A small network was trained on invented records. Each row is its activation on one of them, seen along a few directions.
Each row is followed by the record's values for the fields LIB, ZUDOK, MAGIL, LUVOV, NAVI, GIV, VUF.
Not every record has every field; a missing one is left out.
Other fields move the rows too, some of them a lot.
(in the rows, 500 means zero)
Random noise pushes rows far along 2 fixed directions. That doesn't count. These rows show it; they differ only by the noise:
[665 575 488 413 364 468 394 504 349 313 559 404 542 457 566 331 507 632]
[668 583 448 349 382 460 378 491 332 377 572 482 636 519 536 382 474 655]
[693 811 403 499 157 422 297 446 448 478 479 409 657 464 623 409 611 593]
[672 660 504 528 257 459 375 497 409 299 511 308 471 382 626 298 589 587]

[396 279 465 330 774 541 574 553 472 677 590 669 632 619 395 605 360 506] : (LIB kebeg; ZUDOK kes; MAGIL roz; LUVOV dirav; NAVI bar; GIV suge; VUF bara)
[528 501 499 466 503 515 442 502 348 494 536 377 480 408 510 376 457 450] : (NAVI bar; GIV zit; VUF bara)
[495 579 417 437 423 475 412 485 605 541 506 677 597 589 498 631 533 605] : (LIB kebeg; ZUDOK kes; NAVI laf; VUF bara)
[502 387 668 601 569 513 640 482 423 291 471 275 215 370 420 394 414 393] : (LIB raz; NAVI gubon; VUF bara)
[470 618 413 492 451 483 456 471 551 711 463 619 686 583 495 622 533 473] : (LIB kebeg; ZUDOK kes; MAGIL roz; LUVOV dirav; NAVI liv; VUF bara)
[462 275 546 363 616 533 546 600 543 227 635 613 482 525 569 467 549 729] : (LIB kebeg; ZUDOK kes; NAVI gubon; VUF bara)
[470 214 526 194 727 504 555 538 318 295 659 670 567 651 453 497 406 706] : (LIB kebeg; ZUDOK kes; MAGIL roz; LUVOV dirav; NAVI gubon; VUF bara)
[532 420 439 332 575 531 423 552 476 494 600 608 549 527 505 501 465 607] : (LIB kebeg; ZUDOK kes; NAVI bar; GIV zit; VUF taze)
[594 652 515 575 337 432 512 424 543 409 422 530 530 575 473 524 493 567] : (LIB kebeg; ZUDOK kes; NAVI liv; VUF taze)
[505 595 411 458 470 497 450 478 558 711 474 636 697 570 519 608 515 492] : (LIB kebeg; ZUDOK kes; MAGIL roz; NAVI liv; VUF taze)
[480 639 447 620 358 511 387 484 591 674 465 269 376 314 566 521 623 308] : (LIB raz; NAVI laf; VUF bara)
[539 237 474 199 694 616 394 671 393 282 751 594 480 410 628 358 507 714] : (LIB kebeg; ZUDOK kes; NAVI laf; VUF taze)
[569 614 395 430 316 482 325 550 557 429 566 533 630 483 674 448 690 680] : (LIB raz; NAVI bar; GIV suge; VUF taze)
[381 443 390 428 585 588 388 589 582 749 580 526 516 402 606 570 633 407] : (LIB kebeg; ZUDOK kes; MAGIL roz; LUVOV dirav; NAVI laf; VUF bara)
[645 517 413 227 494 488 397 508 375 408 620 720 778 628 517 498 423 747] : (LIB kebeg; ZUDOK kes; NAVI liv; VUF taze)
[649 915 430 630  74 421 300 402 596 452 393 469 567 447 647 510 677 535] : (LIB kebeg; ZUDOK kes; NAVI gubon; VUF bara)
[605 915 401 605 155 385 390 327 548 708 346 500 708 560 470 647 544 423] : (LIB raz; NAVI gubon; VUF bara)
[551 471 562 539 498 516 551 494 465 381 503 394 402 425 499 426 502 463] : (LIB raz; NAVI gubon; VUF taze)
[606 604 534 549 354 424 540 416 519 354 439 566 552 602 479 495 463 611] : (LIB kebeg; ZUDOK mir; NAVI liv; VUF taze)
[558 126 613 257 863 548 682 540 157 239 669 513 516 591 321 319 183 596] : (NAVI liv; VUF taze)
[461 595 342 420 486 482 438 430 578 874 479 621 679 608 413 752 506 411] : (LIB raz; NAVI laf; VUF taze)
[507 545 425 503 423 522 396 581 654 504 549 563 535 470 626 503 645 599] : (LIB kebeg; ZUDOK kes; NAVI bar; GIV zit; VUF taze)
[510 633 428 573 345 536 377 530 682 619 494 471 488 359 660 533 688 458] : (LIB kebeg; ZUDOK kes; NAVI laf; VUF taze)
[450 616 435 574 380 469 455 457 632 651 451 476 506 502 508 626 603 432] : (LIB raz; NAVI laf; VUF bara)
[442 383 381 241 642 520 450 550 497 566 633 804 717 675 441 649 465 668] : (LIB raz; NAVI laf; VUF bara)
[527 661 522 605 390 387 606 361 586 567 351 576 617 677 333 668 370 496] : (LIB kebeg; ZUDOK kes; NAVI liv; VUF bara)
[433 395 404 207 689 495 478 506 378 536 569 871 738 778 381 685 416 670] : (LIB kebeg; ZUDOK kes; MAGIL roz; LUVOV dirav; NAVI gubon; VUF bara)
[435 424 549 607 446 585 388 685 589 223 594 325 217 225 821 254 787 577] : (LIB kebeg; ZUDOK kes; MAGIL sabil; LUVOV dirav; NAVI bar; GIV zit; VUF bara)
[522 292 495 274 708 528 555 547 376 370 631 681 591 643 402 500 371 659] : (LIB raz; NAVI liv; VUF taze)
[509 533 495 530 454 455 520 525 620 402 494 616 583 613 479 539 491 653] : (LIB kebeg; ZUDOK kes; NAVI bar; GIV suge; VUF bara)
[416 504 454 579 435 518 473 500 585 539 499 435 412 454 594 515 711 438] : (NAVI laf; VUF taze)
[582 446 499 426 574 515 509 512 395 527 559 432 541 476 441 432 370 477] : (LIB raz; NAVI bar; GIV suge; VUF taze)
[468 657 567 808 275 447 557 443 714 412 337 351 277 430 543 536 697 418] : (LIB raz; NAVI gubon; VUF taze)
[525 635 446 540 366 468 432 517 635 500 487 593 611 544 549 545 565 606] : (LIB kebeg; ZUDOK kes; NAVI bar; GIV suge; VUF bara)
[466 514 418 303 622 426 570 356 344 713 461 863 826 868 296 738 313 556] : (LIB kebeg; ZUDOK kes; MAGIL sabil; LUVOV ninib; NAVI gubon; VUF taze)
[518 228 626 390 734 507 683 515 336 207 569 524 379 605 333 426 307 604] : (LIB raz; NAVI liv; VUF taze)
[524 455 387 320 567 562 378 588 523 616 628 645 637 491 566 526 519 587] : (LIB kebeg; ZUDOK kes; NAVI bar; GIV zit; VUF taze)
[417 469 428 449 586 541 484 485 509 814 493 536 554 485 496 609 510 361] : (LIB kebeg; ZUDOK mir; MAGIL roz; LUVOV dirav; NAVI laf; VUF taze)
[514 384 661 587 584 466 677 487 475 268 456 413 333 523 363 429 316 530] : (LIB kebeg; ZUDOK kes; NAVI bar; GIV suge; VUF bara)
[455 835 425 758 183 419 438 410 808 773 302 521 586 501 566 685 663 419] : (LIB kebeg; ZUDOK mir; NAVI laf; VUF bara)
[425 695 491 692 338 399 565 374 663 646 313 569 554 641 436 702 569 425] : (LIB kebeg; ZUDOK kes; MAGIL roz; LUVOV dirav; NAVI gubon; VUF bara)
[576 750 489 674 253 455 424 487 636 498 419 426 533 432 583 471 582 509] : (LIB kebeg; ZUDOK kes; NAVI bar; GIV suge; VUF bara)

Here are new rows. What are their fields?
[640 658 628 708 321 424 554 408 481 358 385 247 357 400 446 372 369 419] : (LIB kebeg; ZUDOK kes; NAVI bar; GIV suge; VUF bara)
[418 149 551 375 807 637 525 679 438 389 699 486 314 360 610 332 484 538] : (LIB kebeg; ZUDOK kes; MAGIL sabil; LUVOV dirav; NAVI bar; GIV zit; VUF taze)
[594 347 528 191 688 479 556 475 250 258 604 732 646 714 325 528 240 713] : (LIB kebeg; ZUDOK kes; NAVI gubon; VUF bara)
[617 663 451 489 393 493 396 464 471 622 468 468 559 438 496 492 446 461] : (LIB kebeg; ZUDOK kes; NAVI bar; GIV zit; VUF taze)
[449 545 495 574 434 499 504 518 679 468 474 590 494 508 551 584 610 548] : (LIB kebeg; ZUDOK kes; NAVI gubon; VUF bara)
[396 418 681 759 472 520 597 532 640 190 429 345  88 344 629 370 621 474] : (LIB kebeg; ZUDOK kes; MAGIL sabil; NAVI laf; VUF bara)
[591 442 491 367 586 523 488 537 417 470 584 562 596 521 462 450 363 583] : (LIB kebeg; ZUDOK kes; NAVI bar; GIV suge; VUF taze)
[373 275 523 476 680 586 509 651 554 425 601 495 357 423 580 430 589 525] : (LIB kebeg; ZUDOK kes; MAGIL roz; LUVOV dirav; NAVI bar; GIV zit; VUF bara)
[599 455 599 486 550 502 573 460 313 357 499 357 394 447 401 380 344 450] : (LIB raz; NAVI liv; VUF taze)
[463 680 461 589 397 400 555 366 574 727 347 601 673 685 374 707 451 435] : (LIB kebeg; ZUDOK kes; MAGIL roz; LUVOV dirav; NAVI liv; VUF bara)
[628 553 466 351 456 508 340 528 371 353 582 515 538 455 545 388 438 620] : (LIB kebeg; ZUDOK kes; NAVI bar; GIV zit; VUF bara)
[728 842 507 620 215 397 455 335 367 511 358 314 596 491 433 424 399 415] : (LIB raz; NAVI liv; VUF taze)
[601 733 526 660 269 423 507 407 583 434 362 493 500 539 481 529 521 527] : (LIB kebeg; ZUDOK kes; NAVI liv; VUF taze)
[500 337 725 657 620 545 683 508 422 278 437 222 145 316 469 310 406 352] : (LIB kebeg; ZUDOK kes; MAGIL roz; NAVI liv; VUF taze)
[401 246 568 449 766 539 642 568 518 499 544 561 470 548 419 512 364 504] : (LIB kebeg; ZUDOK kes; MAGIL roz; NAVI bar; GIV suge; VUF bara)
[611 724 432 501 356 397 458 369 428 685 430 467 708 604 363 571 340 443] : (LIB raz; NAVI bar; GIV suge; VUF bara)
[559 605 530 511 471 415 599 364 472 577 398 568 634 652 304 628 279 475] : (LIB kebeg; ZUDOK kes; NAVI liv; VUF bara)
[711 635 491 396 401 427 437 433 265 246 501 484 610 615 418 391 371 641] : (LIB raz; NAVI liv; VUF taze)
[435 443 374 426 523 558 396 592 703 638 603 602 532 478 613 608 659 545] : (LIB kebeg; ZUDOK kes; NAVI laf; VUF taze)
[418 319 521 434 690 564 520 604 481 476 611 559 464 472 552 434 452 547] : (LIB kebeg; ZUDOK kes; MAGIL sabil; LUVOV dirav; NAVI bar; GIV zit; VUF bara)
[412 399 511 599 491 558 491 600 686 394 548 411 278 368 633 469 727 498] : (LIB raz; NAVI laf; VUF taze)
